K996: [126 129 130  94]
K993: [126 129 127  60]
K631: [125 127 142  59]
q: [127 142] => K631
q: [126 129 127  60] => K993

K14: [143 122 100 150 184  65 117 115 110]
K927: [130  95 124 120 138 108 116 102 139]
K201: [138 127 120 139 164  83 130 132 121]
K644: [126 151 124 138 120 116 105 156 143]
K337: [120 139 164  84 130 132 159 135 147]
K551: [123 112 127 164 137  74 136 135 115]
rev: [132 130  83 164 139 120] => K201
q: [120 138] => K927
q: [130  95 124 120] => K927

K315: [169  83 164 177]
K700: [122 152  77 108]
K425: [ 77 105 120 128]
K212: [136 196 182 145]
q: [ 77 108] => K700
rev: [182 196] => K212
q: [105 120 128] => K425
rev: [108  77 152] => K700
rev: [128 120] => K425

K753: [ 79  67  88 111  99 101 118 115 126 138 138 156 160 150 154 141 135 125
 119]
K177: [143 153 136 127 120 115 132 132 119 103 109  79  68  88  81  98  82 112
 111]
K452: [112  96 116 113 113 124 138 142 161 155 143 153 136 129 120 115 101 113
 112]
q: [143 153 136 129 120 115] => K452
rev: [138 138 126 115 118 101  99 111  88] => K753
q: [112  96 116 113 113 124 138 142 161 155 143 153 136 129 120 115 101 113
 112] => K452
q: [79 68 88] => K177
q: [136 127 120 115 132 132 119 103 109] => K177
rev: [115 120 129 136 153] => K452

K828: [141 146 141 141 124 142 150 114  70]
K842: [124 139 129 123 111 135 138 116  69]
K394: [128 126 136 141 124 138 134 115  62]
K852: [128 126 136 141 124 138 134 115  60]
K171: [141 146 141 125 140 142 150 136 144]
K736: [114 123 124 159 113 133 122 133  72]
q: [124 159 113 133] => K736
q: [128 126 136 141 124 138 134 115  60] => K852
q: [124 159 113 133 122 133  72] => K736
q: [141 141 124 142 150 114] => K828

K578: [149 154 106 136 112 164]
K158: [141 143 109 126 131 136]
K653: [141 142 109 126 131 141]
K218: [156 161  88 122 133 143]
K514: [167 172  68 122 140 165]
K487: [173 188  66 124 126 142]
K354: [156 161  88 124 133 143]
K726: [154 167 104 139 100 154]
K386: [153 166 103 136 106 142]
K308: [146 147 102 127 131 155]
K91: [162 178  83 129 116 135]
K641: [147 147 102 128 129 158]
q: [178  83 129] => K91
q: [154 106 136 112 164] => K578

K380: [ 85 151  70 142  79 173 121 143 103 112 148 186 110 175 176 144  70 107
 172  78]
K704: [176 175 170 160 148 133 137 105  93 171  81  81 170 161 150 120 121 106
  95 170]
K316: [155 186 138  77  85 151  70 142  79 174 121 143 103 112 134 105 149 132
 110 152]
K215: [133  94  79  99 139 172  82 144 103 177  90 128  91  80 103 111 174 172
 138 158]
K733: [166 163 141 109  90  92 140 146 166  92 141 111 165 164 142 144  90  91
 114 113]
K522: [ 97 104 114 126 139 150  99 160 157 107 138 125 143 153 159  96 154 145
 133 135]
K227: [101  96  93  96 102 111 134 135 145 102 160 162  96 103 111 134 134 145
 154  95]
K507: [167 179 123  73  99 165  75 126  73 161 162 183 107 181 164 158  73 123
 180  89]
K224: [167 179 123  73  99 165  75 126  73 161 162 183 126 181 164 158  73 123
 180  89]
K493: [ 95  90 141 173 140  89 160 149 172 126  85 103  99  87 136  83 144  92
  92 110]
K470: [133 175 176 170 160 148 107 154 154 109 137 125 143 151 155 103 146 135
 122 145]
q: [ 85 151  70 142  79 174 121 143 103 112] => K316
rev: [103  96] => K227
q: [176 175 170 160 148 133] => K704

K307: [147 109 124 137 150 135 100 125 150 131  93  62 117 129 121  88 129 146
 143 143 146 131 117 131 154 134  95 120 131  97 131 103 180 122 130 125
  94 168 137 141 119 143 138  88 103 136 137 107 125 131]
K549: [ 94 132 118 116 114 115 162 143 121 131 176 183 143 129 135 173 113 105
 100 129 104 120 139 122 107 122 145 112 124 150 105 132  54 141 114 140
 175 105 116 117 142 114 148 150 143 117 106 158 119 132]
K626: [ 95 111 124 121 123 135 136 143 150 131 109 134 143 129 124 157 149 146
 125 129 153 120 142 120 130 122 139 118 124 116  98 122 142 125 114 132
 133 108 116 141 142 124 140 117 108 136 137 127 129 153]
K955: [129 111 124 151 156 130 107 127 150 131  87  70 131 126 124 104 149 146
 125 148 153 129 131 139 145 135 109 118 124  93 100 102 172 119 130 132
 116 140 148 143 117 114 142 150 158 106 116 117 125 140]
K932: [123 104 149 146 125 148 153 129 131 139 145 135 143 129 124 155 149 146
 125 129 153 120 142 122 130 122 139 118 124 116 100 122 144 125 114 132
 133 108 116 141 142 124 140 117 108 136 137 127 128 145]
q: [123 104 149 146 125 148 153 129 131 139 145 135 143 129 124 155 149 146
 125 129 153 120 142 122 130 122 139 118 124 116 100 122 144 125 114 132
 133 108 116 141 142 124 140 117 108 136 137 127 128 145] => K932
q: [125  94 168] => K307
q: [148 153 129 131 139 145 135 143 129 124] => K932
q: [116 117 142 114 148 150 143 117 106 158] => K549
q: [ 95 111 124 121 123 135 136 143 150 131 109 134 143 129 124 157 149 146
 125 129 153 120 142 120 130 122 139 118 124 116  98 122 142 125 114 132
 133 108 116 141 142 124 140 117 108 136 137 127 129 153] => K626
rev: [135 145 139 131 129 153 148 125 146 149 104 124] => K955

K907: [129  92 116 133  66]
K769: [101 146  97 190 100]
K532: [122  76 134 115  94]
K143: [115  76 122 134  78]
K805: [105 107  89 179 136]
K142: [121 127 137 181 102]
rev: [102 181] => K142
q: [115  76 122 134] => K143
rev: [ 94 115 134] => K532

K420: [173 124 132 159 119 130  81 119 156 102 111 132 160 179 124 131 122 114
 146 111 161 117 163]
K396: [129 150  91 118 139 118 156 161 159 100 134 108 119 111 115 157  86 110
 120 117  86 113 136]
K25: [122 112 123 141 119 130  81 119 156 102 111 132 160 147 111 120 149 160
 108 149 138 152 159]
K112: [126 112 105 114 129 145 132 141  98 115 120 119 157 108 149 110 117 100
  86 134 110 108 119]
K365: [115 116 122 112 123 142 104  65 139 122 105 165 109 141 126 132 124 163
 136  84 113 135 161]
K574: [102 124 113 132  95 171 135  88 138 141 103 136 154 124 119 154 158 151
 146 125 141  93 140]
K147: [115 116 122 112 123 142 104  65 139 122 105 147 163 136 145 112 183 108
 113 113 128 132 168]
K594: [129 150  91 118 139 118 156 161 159 100 134 108 119 149 115 157  86 110
 120 117  86 113 136]
q: [115 116 122 112 123 142 104  65 139 122 105 147 163 136 145 112 183 108
 113 113 128 132 168] => K147
q: [129 150  91 118 139 118 156 161 159 100 134 108 119 111 115 157  86 110
 120 117  86 113 136] => K396
rev: [119 124 154 136 103 141 138  88 135 171] => K574
rev: [117 120 110  86 157 115 149 119 108 134 100] => K594
q: [141  98 115 120 119 157 108 149 110 117 100  86] => K112

